These are the activations of a small neural network, seen along a few directions. Each row is one input.
Each table varies a few parts of the input and shows all the possible inputs, shuffled.
A made-up example of a description, with smaller parts first: one of 3 separate values, together with either a single point or one of 11 places around a ring or (one of 5 places around a ring, together with one of 6 places along a line).
Shared parts are said once, and a part with two or three values counts as separate values.
In the rows, 128 means zero.

Other details of the inputs vary at random and push rows far along two fixed directions, the same in every table; ignore that.

A family of inputs:
R1: [134 142 169 114 163  92  94 115 159 154 108 147  96]
R2: [143 126  96 125 114 153 185 189 135  75  56 110 120]
R3: [119 115 165 115 158  93  86 117 158 147 112 149  96]
R4: [135 135 110 144 108 163 151  98  95 138 201 132 161]
R5: [127 136 165 119 154  92  86 115 149 158 108 145 101]
R6: [123 126 167 107 155  91  98 104 171 135 111 149  82]
R7: [133 124  87 134  94 148 167 183 115  86  55  99 136]
R8: [124 132  79 128  99 134 159 191 118  85  64  74 162]
R9: [111 120 156 115 136  83  83  97 154 140 108 138 100]
R10: [127 122 110 149 108 175 161 131  94 118 188 121 146]
R11: [122 131 161 126 145  90  79 114 139 160 108 140 106]
R12: [106 114 159 123 133  87  77 104 149 140 113 136  96]
R13: [130 141 147 146 136 145 116  88  97 172 230 141 148]
R14: [135 132  77 127 102 138 162 184 118  90  53  92 159]
R15: [114 107 128 133 126 123 119 171 128 112  93 108 119]
R16: [142 134 116 136 124 172 166 102 106 132 201 147 147]
R17: [147 130 148 130 161 157 139  86 123 159 228 169 132]
R18: [142 129 120 141 125 178 164 107 104 133 202 151 138]
R19: [111 135 142 109 137  68  73  96 154 147 108 120 133]
R20: [130 111  94 141  98 156 166 192 113  83  58 108 121]
R21: [ 99 121 159 115 134  78  79 103 155 136 119 121 103]
R22: [109 108 160 125 145  88  73 117 146 148 115 138 105]
R23: [142 137 120 156 120 168 144 117  83 153 198 139 158]
R24: [113 125 120 126 109 113 126 151 134 107  86  97 125]
R25: [138 129  91 128 102 151 176 186 125  84  55 104 132]
R26: [148 150 103 127 129 161 160 100 108 139 197 135 177]
R27: [139 145 113 105 138 110 140 148 155 108  74 113 136]
R28: [106 119 155 119 132  80  79  98 152 139 111 132 105]
R29: [140 118 118 148 129 175 150 118  92 144 202 149 150]
R30: [154 144 107 130 123 175 184 120 114 119 176 136 149]
Each input here is: one of 5 places along a line, together with one of 6 places along a line.
Changing only the place on the line of 6 turns R2 into R30. The same change can be made to R16. Which row results?
> R25
Which other rows does R26 become when the place on the line of 5 takes its other values? List them by row number.
> R8, R14, R19, R27
Which other rows does R13 become when the place on the line of 5 takes its other values? List them by row number.
> R1, R5, R11, R23

A family of inputs:
R31: [103 103 161 116 141  67  75 169 170 115  21 114  72]
R32: [ 86 119 135 104 113  44  64 142 167 110  13  87 106]
R33: [134 121 143 147 140 162 128  85 101 160 240 159 139]
R34: [163 129  58 143 101 219 239 209  92  70 102 113 159]
R35: [135 116 105 142 111 149 160 196 119  89  57 111 117]
R36: [120 139 120 139 113 138 119  60 100 153 240 127 174]
R37: [119 136 119 137 111 139 121  57 100 155 237 130 175]
R38: [143 138 140 138 140 163 139  75 106 164 231 166 138]
R39: [103  99 157 115 138  69  76 166 169 114  17 120  73]
R40: [143 141 143 137 141 164 140  77 108 163 233 162 138]
R41: [151 142 138 132 147 160 146  73 116 157 233 165 141]
R42: [146 137  39 157  73 197 214 212  67  76 104  69 203]
R43: [126 150 122 133 124 139 118  70  97 168 235 129 184]
R44: [152 123  68 160  90 218 223 216  76  77 104 106 153]
R45: [ 85 122 140 103 114  42  63 144 170 111  15  84 104]
R46: [117 125 186 120 160  87  65  56 150 179 181 170  96]
R47: [166 127  58 148  95 218 237 208  87  71  98 112 159]
R48: [103 142 165 110 148  62  45  45 145 186 178 137 141]
R49: [147 144 140 124 152 163 150  75 122 156 235 165 142]
R50: [146 138 141 141 140 161 139  76 108 161 233 164 139]
R51: [127 134 181 102 173  86  80  48 170 172 181 174 101]
R52: [106 143 166 113 148  58  44  45 148 182 181 134 141]
R53: [146 133  34 157  69 200 215 207  66  75  99  75 205]
R54: [165 131  61 145 103 215 240 212  95  68 104 107 159]
R55: [125 140 185 104 171  88  77  54 163 176 179 168  98]
R56: [110 114 161 115 141  67  82 162 171 117  18 119  72]
R57: [165 131  63 149  99 215 236 211  89  72 101 106 157]
R58: [132 116 105 139 110 152 160 194 117  93  56 114 116]
R59: [130 124 145 143 140 165 129  87 101 162 240 157 137]
R60: [118 123 153  98 147  70  92 153 181 115  13 126  75]
R61: [116 116 155 109 139  68  86 155 176 116  12 125  74]
R62: [120 122 153  98 152  66  95 153 190 108  17 125  77]
R63: [145 139 143 140 142 160 141  78 109 162 234 161 138]
R64: [ 88 121 140 107 115  39  64 145 171 109  17  82 105]
R65: [101 102 157 114 139  71  75 166 166 117  19 119  72]
Changing only one part turns R47 into R57. The same change can be made to R51. Which row results?
> R54
What do these inputs look like to the network?
> one of 5 places around a ring, together with either one of 2 separate values or one of 5 places along a line
A walk changes only the place on the line of 5. It starts at R65 and steps to R58. List the rest of the walk in order.
> R38, R60, R34
List by row number the other rows that have the place on the ring of 5 in common with R59.
> R40, R43, R44, R45, R49, R55

A family of inputs:
R66: [147 109  89 147 112 197 197 180 103  89 131 128 140]
R67: [145 116  95 146 103 179 188 173 106  92  99 131 123]
R68: [106 125 157 118 145 100  76  45 132 174 222 147 142]
R69: [130 135 156 125 157 116  94  60 126 181 227 158 146]
R70: [104 128 150 120 131  73  78 125 154 130  87 109 107]
R71: [136 138 119 116 123 124 144 129 141 112  97 125 124]
R72: [122 119 160 113 158  96  88 114 156 147 118 146 102]
R73: [149 127  92 144 107 178 183 176 101 102  96 124 135]
R74: [137 143 146 131 142 133 114  79 118 168 188 159 135]
R75: [126 116 139 132 129 134 137 149 135 111 107 130  97]
R76: [130 126 136 129 132 131 133 154 130 121 103 123 109]
R77: [134 133 120 132 119 122 128 141 126 126  91 122 131]
R78: [110 124 119 131 106 121 125 143 123 113 110 100 133]
R79: [119 132 147 124 134  93 101 139 145 133  91 115 113]
R80: [131 126 123 125 138 127 128 157 131 123  99 125 130]
R81: [111 118 131 119 133  89  94 132 145 125  92 114 126]
R82: [107 123 131 119 111  91  95 117 140 125  85 116 120]
R83: [128 135 133 130 131 127 128 154 128 125 103 119 121]
R84: [157 150  91 147 114 215 213 114  81 121 246 131 178]
R85: [134 139 119 141 117 148 130  79 101 150 206 141 159]
R86: [123 128 136 102 146  95 115 129 165 118  91 124 115]
What do these inputs look like to the network?
> one of 3 separate values, together with either a single point or one of 6 places along a line
Changing only the choice among 3 separate values turns R77 into R79. The same change can be made to R74. Which row results?
> R83
List by row number the other rows that have the choice among 3 separate values in common with R68.
> R66, R69, R72, R80, R81, R86

A family of inputs:
R87: [111 123  89 142  98 136 122 117  90 131 173  98 193]
R88: [135 118 118 148 116 164 151 124 102 124 172 135 132]
R89: [141 133 107 125 117 120 141 193 135 104  16 108 125]
R90: [113 129 180  96 164  32  49 117 190 149  40 132  82]
R91: [136 121 120 139 128 166 153 135 108 128 176 130 138]
R92: [121 151 105 142  94 140 139 114  94 132 172  94 173]
R93: [139 128 105 121 122 118 146 192 143  92  25 101 121]
R94: [116 131 188 112 174  78  59  57 163 179 191 159 103]
R95: [138 137 109 126 126 158 165 118 119 119 171 133 147]
R96: [133 125 118 133 124 165 157 126 111 122 174 132 140]
R97: [135 121 124 142 130 166 152 138 102 133 173 133 140]
R98: [149 145 108 127 127 158 162 115 115 127 163 135 154]
R99: [137 129 120 144 124 168 148 135  97 141 166 139 141]
R100: [134 119 121 150 118 164 150 128  96 130 169 138 134]
R101: [140 130 121 143 135 161 154 138 107 132 173 134 146]
R102: [130 124 112 131 120 124 138 203 134  99  24 107 116]
R103: [121 115 107 114 111 122 151 186 147  80  34 100 110]
R104: [133 122 117 143 110 164 156 116 108 118 170 137 135]
R105: [112 129 187 124 153  83  50  46 141 191 178 173  94]
R106: [108 125 182 110 146  76  67  30 166 169 186 165  96]
R107: [100 124 180  93 162  37  50 115 197 134  50 130  73]
R108: [134 135  96 109 116 116 155 173 150  85  21 102 123]
What do these inputs look like to the network?
> either one of 2 separate values or (one of 4 places along a line, together with one of 5 places along a line)
A walk changes only the place on the line of 5. It starts at R108 and steps to R98. List the rest of the walk in order.
> R93, R90, R89
Which other rows does R98 become when the place on the line of 4 takes its other values? List them by row number.
> R96, R104, R107
